A small network was shown many inputs. Here are its activations along a few directions, one row for each input.
In each table, some parts of the input vary, and every possible input appears once, in random order.
A made-up example of a description, with smaller parts first: ring(8) and (point or line(11) or (values(2) and line(6))).
Shared parts are said once, and a part with two or three values counts as separate values.

Other details of the inputs vary at random and push rows far along two fixed directions, the same in every table; ignore that.

Table:
x1: [-252 174 605 2 -90 -217 584 172 483 35 19 -373]
x2: [-42 119 -25 -203 -185 -146 -135 82 -80 208 -69 -14]
x3: [-192 256 -205 -355 -289 -225 -129 87 -235 652 130 -12]
x4: [256 -237 80 233 208 203 -277 -155 -35 -493 -76 221]
x5: [6 -108 -90 -292 -259 -165 -365 -60 -371 287 -313 297]
x6: [-233 239 91 -183 -213 -160 81 119 78 256 36 -199]
x7: [69 163 -364 10 -31 -9 -43 63 -196 259 92 -12]
x8: [-262 300 293 67 -47 -78 647 266 479 -8 42 -502]
x9: [59 -59 -46 -33 -22 58 -192 -41 -82 -130 -39 33]
x10: [11 -588 403 164 241 194 221 -212 291 -491 -202 255]
x11: [111 -80 -16 400 265 275 220 -32 264 -591 -75 -112]
x12: [140 -217 -191 -23 120 83 -290 -157 -217 -101 -12 215]
x13: [-88 367 -129 -341 -389 -342 -316 153 -380 692 5 -2]
x14: [156 -178 -65 219 166 220 -234 -133 2 -484 -17 173]
x15: [197 -185 -183 27 98 88 -399 -145 -262 -267 -138 183]
x16: [-266 207 198 102 2 -22 740 167 496 55 108 -377]
x17: [62 -18 -269 -69 -35 30 -297 -88 -261 128 110 204]
x18: [167 146 -398 -21 -40 27 -293 60 -366 83 -42 15]
x19: [-59 -228 402 208 248 138 374 -95 474 -391 28 -45]
x20: [2 158 -74 -162 -164 -156 -246 31 -199 254 -67 64]
x21: [277 -265 -181 289 340 333 -41 -124 -39 -494 36 88]
x22: [-132 55 34 -195 -110 -144 80 34 29 295 60 -17]
x23: [54 -161 -35 -39 82 86 -101 -77 -55 -80 74 95]
x24: [236 -337 103 238 248 154 -93 -193 -7 -346 29 186]
x25: [-246 310 281 119 -52 -52 651 220 493 -26 40 -477]
x26: [-163 117 110 -148 -128 -178 50 58 17 383 92 5]
x27: [-127 119 95 -160 -142 -175 34 54 -44 413 105 -14]
x28: [260 -69 -424 145 180 179 -231 -52 -277 -97 46 124]
Each input here is: values(2) and (point or line(4) or line(9)).
- The inputs of x8 and x28 match in every part but the values(2) part. If x2 is changed in the same way as x8 into x28, which row does it become? => x22
- Which other rows does x25 become when the line(4) part takes its other values? List them by row number. => x8, x11, x18

Table:
x29: [95 207 -112 7 -68 -76 -196 90 -186 41 57 -53]
x30: [-7 -410 -41 84 255 188 246 -178 220 -299 51 85]
x31: [-224 190 177 -102 -130 -77 98 101 185 57 171 -193]
x32: [-77 -70 132 -146 -69 -33 211 37 118 -61 -163 -5]
x33: [-26 -9 177 -53 -21 -87 336 54 149 286 99 -77]
x34: [-62 -94 -236 -197 37 -23 2 -60 -166 368 105 158]
x35: [-246 251 -3 56 -85 -49 475 227 239 271 192 -283]
x36: [257 -6 -278 167 48 144 -298 -105 -183 -367 -179 65]
x37: [18 94 -117 -121 -95 -24 -216 57 -106 78 136 48]
x38: [76 -271 330 144 43 94 96 -52 168 -389 -191 25]
x39: [152 85 -250 108 -10 161 -212 55 -195 -121 -177 1]
x40: [173 -135 -170 125 133 147 -336 -80 -96 -360 -108 123]
x41: [205 -282 -108 204 321 143 -102 -106 -129 -121 45 209]
x42: [-130 25 123 24 32 84 54 -17 216 -201 104 -178]
x43: [232 -10 -111 174 1 123 -189 -20 -172 -366 -176 -1]
x44: [81 -377 45 151 351 179 255 -178 251 -357 87 151]
x45: [-159 52 -113 -326 -110 -162 -124 -9 -206 397 62 13]
x46: [300 3 -331 189 188 110 -159 -76 -196 -62 84 66]
x47: [-199 8 387 -75 -18 -35 289 49 240 25 77 -246]
x48: [31 193 -305 -10 -10 -56 14 74 -209 316 105 -83]
x49: [-39 143 65 156 84 30 437 135 220 59 122 -234]
x50: [165 -282 -71 -66 148 117 -206 -194 -121 -190 -12 238]
x51: [-159 96 51 -318 -359 -252 -185 34 -150 406 -197 117]
x52: [-179 -71 235 -136 -28 -68 299 19 240 5 69 -95]
x53: [103 94 -261 130 -50 67 -195 34 -180 -171 -128 14]
x54: [102 123 -255 26 -14 44 -179 25 -140 -1 93 -78]
x55: [-44 165 -189 -281 -210 -172 -78 97 -383 732 76 82]
x56: [-70 279 140 -46 -98 -111 194 195 59 140 73 -271]
x57: [101 -205 -99 68 111 89 -226 -164 -167 16 34 325]
x58: [242 46 -160 129 22 62 -212 8 -210 -182 -172 -19]
x59: [42 345 -125 -135 -164 -226 -151 109 -259 374 64 -103]
x60: [-100 -20 297 -1 -53 -132 200 105 121 -16 -133 -125]
x61: [23 97 -158 150 109 123 211 -13 111 -5 85 -86]
x62: [-192 104 92 -8 -6 14 333 138 326 144 130 -142]
x63: [-137 -113 338 -30 -102 -62 72 -34 160 -12 -2 27]
x64: [81 -219 89 11 82 57 -354 -214 -126 -160 -3 270]
x65: [-217 53 420 -58 -123 -107 345 148 247 2 -125 -213]
x66: [10 55 1 -204 -230 -200 -320 -78 -231 216 -225 227]
x67: [9 206 190 133 44 -60 234 97 167 -190 -153 -250]
x68: [124 -296 110 150 243 216 165 -67 78 -156 29 79]
x69: [55 267 -152 -63 -95 -145 -180 51 -239 206 63 -119]
x70: [128 -286 -79 108 119 145 -192 -142 -124 -56 15 290]
x71: [-138 364 -162 -141 -265 -109 -25 154 -175 372 94 -144]
x72: [-252 224 179 -77 -149 -136 215 182 303 27 -16 -236]
x73: [170 -4 -251 145 89 139 -221 -86 -147 -261 83 8]
x74: [127 -260 -138 -64 92 111 -250 -176 -219 -221 -152 139]
x75: [194 -155 -256 153 237 183 -240 -162 -37 -206 101 179]
x76: [101 -176 -172 6 -16 -8 -301 -143 -243 131 29 419]
x77: [201 -53 -250 198 93 187 -182 -43 -126 -402 -133 41]
x78: [-162 -20 377 -18 -80 -144 176 54 243 -54 -173 6]
x79: [128 -73 23 -123 5 -46 -290 -85 -235 132 -34 105]
x80: [-52 52 62 -210 -214 -221 -146 57 -171 312 75 -17]
x81: [14 -20 -141 -173 -62 -105 -193 -39 -131 78 -196 120]
x82: [3 -54 -19 -32 -44 -91 -139 -98 -79 276 16 309]
x83: [-103 155 -29 -320 -454 -262 -279 65 -290 506 -188 154]
x84: [-79 336 -207 -52 -134 -143 86 104 -163 449 139 -109]
x85: [-197 181 48 102 15 48 521 191 333 144 123 -267]
x86: [-173 -20 408 -41 -50 -119 272 25 257 3 51 -174]
x87: [-36 -119 -142 -163 -60 -59 -203 -82 -187 90 99 76]
x88: [-33 -153 121 178 223 260 308 -39 370 -299 161 -38]
x89: [-213 86 418 -156 -183 -233 161 50 268 218 44 -37]
x90: [16 312 -237 -97 -109 -108 -158 100 -164 246 103 -99]
x91: [117 -75 203 355 219 185 179 -4 231 -611 -153 -177]
x92: [97 40 -432 94 92 160 -105 -19 -192 113 100 40]
x93: [-102 -46 293 124 81 163 252 51 392 -447 -111 -153]
x94: [66 -107 104 176 154 146 -51 -46 236 -464 -151 -60]
x95: [-252 42 254 -225 -233 -208 344 119 214 109 -73 -130]
x96: [-71 -178 -43 4 169 90 253 -41 135 92 85 19]
x97: [-46 -20 260 11 7 -111 138 48 104 -98 -168 -98]
x98: [43 -130 202 179 261 201 24 -100 321 -513 101 -14]
x99: [107 -113 -258 127 177 184 -162 -88 -104 -110 119 160]
x100: [-13 -41 112 -79 -87 -135 -242 -101 -86 95 -58 221]
- The inputs of x75 and x99 match in every part but one. If x100 is changed in the same way as x75 into x99, which row does it become? => x64
- What is each input in this table made of? => values(3) and line(4) and ring(6)
- Which other rows does x33 become when the values(3) part takes its other values? List them by row number. => x79, x97
- Which other rows does x98 become when the line(4) part takes its other values? List them by row number. => x31, x37, x42

Table:
x101: [-57 19 94 56 101 -57 265 23 146 44 181 -164]
x102: [-61 251 -218 -197 -250 -222 -19 109 -250 543 -122 29]
x103: [-269 -97 414 -218 -73 -146 211 11 271 208 72 71]
x104: [191 -99 -125 231 162 233 -280 -138 28 -517 -28 80]
x105: [-18 20 -62 106 108 138 19 -64 -13 -43 150 -33]
x106: [-47 -123 269 -174 -131 -119 -244 -117 -66 48 -115 132]
x107: [-11 114 183 18 3 -72 167 99 146 -142 41 -219]
x108: [143 -36 -509 -69 -16 104 -416 -55 -405 13 -69 196]
x109: [-85 -79 113 47 49 56 312 88 220 -109 -18 -258]
x110: [-28 62 274 196 -12 -36 217 77 193 -137 -95 -109]
x111: [195 -145 17 142 224 135 29 -75 5 -150 97 59]
x112: [132 143 -7 -46 -68 -76 -102 73 -94 74 -45 -37]
x113: [-145 47 99 107 80 85 285 40 328 -86 202 -146]
x114: [-175 1 30 62 75 108 305 34 334 -216 -21 -140]
x115: [282 -90 -314 140 66 66 -306 -123 -369 111 -8 352]
x116: [-202 387 -221 -441 -405 -368 88 246 -249 794 -40 -145]
x117: [69 32 0 132 61 116 -124 -8 16 -300 -2 -56]
x118: [85 -408 -38 -94 26 55 -407 -219 -241 -138 -180 389]
- The inputs of x110 and x115 match in every part but one. If x107 is changed in the same way as x110 into x115, which row does it become? => x101
- What is each input in this table made of? => values(3) and (point or line(5))
- Which other rows does x111 become when the values(3) part takes its other values? List them by row number. => x112, x116

Table:
x119: [-150 139 67 -64 -127 -83 304 127 132 88 -74 -222]
x120: [163 -161 -87 128 213 215 -94 -83 -21 -271 155 40]
x121: [-140 115 149 -111 -91 -165 225 112 115 144 -114 -167]
x122: [56 -355 82 51 163 154 -151 -229 30 -291 -24 222]
x123: [-137 228 108 -82 -98 -61 175 118 143 81 88 -284]
x124: [141 -145 83 182 104 101 -155 -83 -53 -282 -95 89]
x125: [-92 169 154 -17 -62 -120 195 72 139 193 139 -99]
x126: [-180 219 44 -21 -115 -43 249 133 186 71 -13 -193]
x127: [61 182 -544 -510 -423 -287 -835 15 -750 688 -89 342]
x128: [198 -205 -275 231 235 255 -211 -144 -74 -290 5 206]
x129: [-122 35 149 -96 -21 -115 283 57 151 203 -19 -73]
x130: [193 -44 13 208 122 108 -187 -99 -38 -324 -20 89]
x131: [164 -226 67 148 164 136 -90 -86 -48 -205 25 185]
x132: [-155 50 -9 -46 -66 -96 292 90 87 194 36 -135]
- The inputs of x125 and x130 match in every part but one. If x120 is changed in the same way as x125 into x130, which row does it become? => x123
- What is each input in this table made of? => values(2) and (point or ring(6))
